Here are a small network's activations along a few directions, averaged over the inputs that share one value of a field.
Values that are neighbours, or in one group, have similar rows; names and order tell nothing.
(in the rows, 500 means zero)
Random noise pushes rows far along 3 fixed directions. That doesn't count. These rows show it; they differ only by the noise:
[622 371 553 713 655 469 330 468 333 414 468 480 532 534]
[444 547 396 433 346 483 478 477 487 512 461 512 543 587]
[610 392 519 624 592 453 269 476 453 416 537 557 579 492]
[288 520 359 492 305 379 493 617 324 432 329 506 529 631]
[578 563 410 328 353 538 362 381 733 555 649 609 611 490]


NAL, 9 values:
kugi: [194 465 609 459 435 380 610 670 452 338 341 452 459 430]
davo: [661 522 584 604 563 647 598 341 323 543 457 266 355 687]
losuv: [461 702 497 338 334 697 780 440 754 651 469 349 459 457]
nivig: [371 347 449 580 498 338 540 735 478 454 448 533 501 465]
lefon: [186 535 347 470 382 396 666 608 244 471 262 466 404 539]
kot: [764 410 572 683 828 521 290 309 502 503 634 485 489 446]
fure: [418 572 578 496 427 515 761 637 476 584 352 537 377 614]
vezol: [537 568 555 533 584 632 800 437 135 609 422 354 438 545]
zos: [451 430 563 668 735 413 498 681 389 396 490 480 440 454]
The values of NAL form a tree with 2 forks.
- List every value one step from davo, in the order listed. => kot
- List every value one step from losuv, in the order listed. => kugi, zos
- List every value one step from vezol, in the order listed. => lefon

VIPET, 9 values:
vosof: [370 509 518 496 437 503 833 509 539 566 405 297 413 550]
sipi: [454 659 353 418 253 524 340 421 434 463 524 333 517 632]
guz: [686 677 490 317 390 657 682 273 687 785 615 503 501 619]
ziv: [215 275 424 586 551 188 275 933 342 200 461 763 746 239]
zek: [426 596 498 292 460 579 642 413 609 566 597 496 412 494]
tazov: [237 729 486 230 178 587 919 558 390 618 173 437 385 613]
nuti: [490 352 414 610 523 334 347 731 326 460 504 732 545 594]
pum: [636 644 303 286 384 541 242 191 829 562 737 662 629 373]
gura: [699 518 685 578 636 747 646 342 783 608 530 286 344 518]
The values of VIPET form a tree with 2 forks.
- List every value one step from tazov, in the order listed. => zek
- List every value one step from sipi, in the order listed. => pum
- List every value one step from nuti, in the order listed. => guz
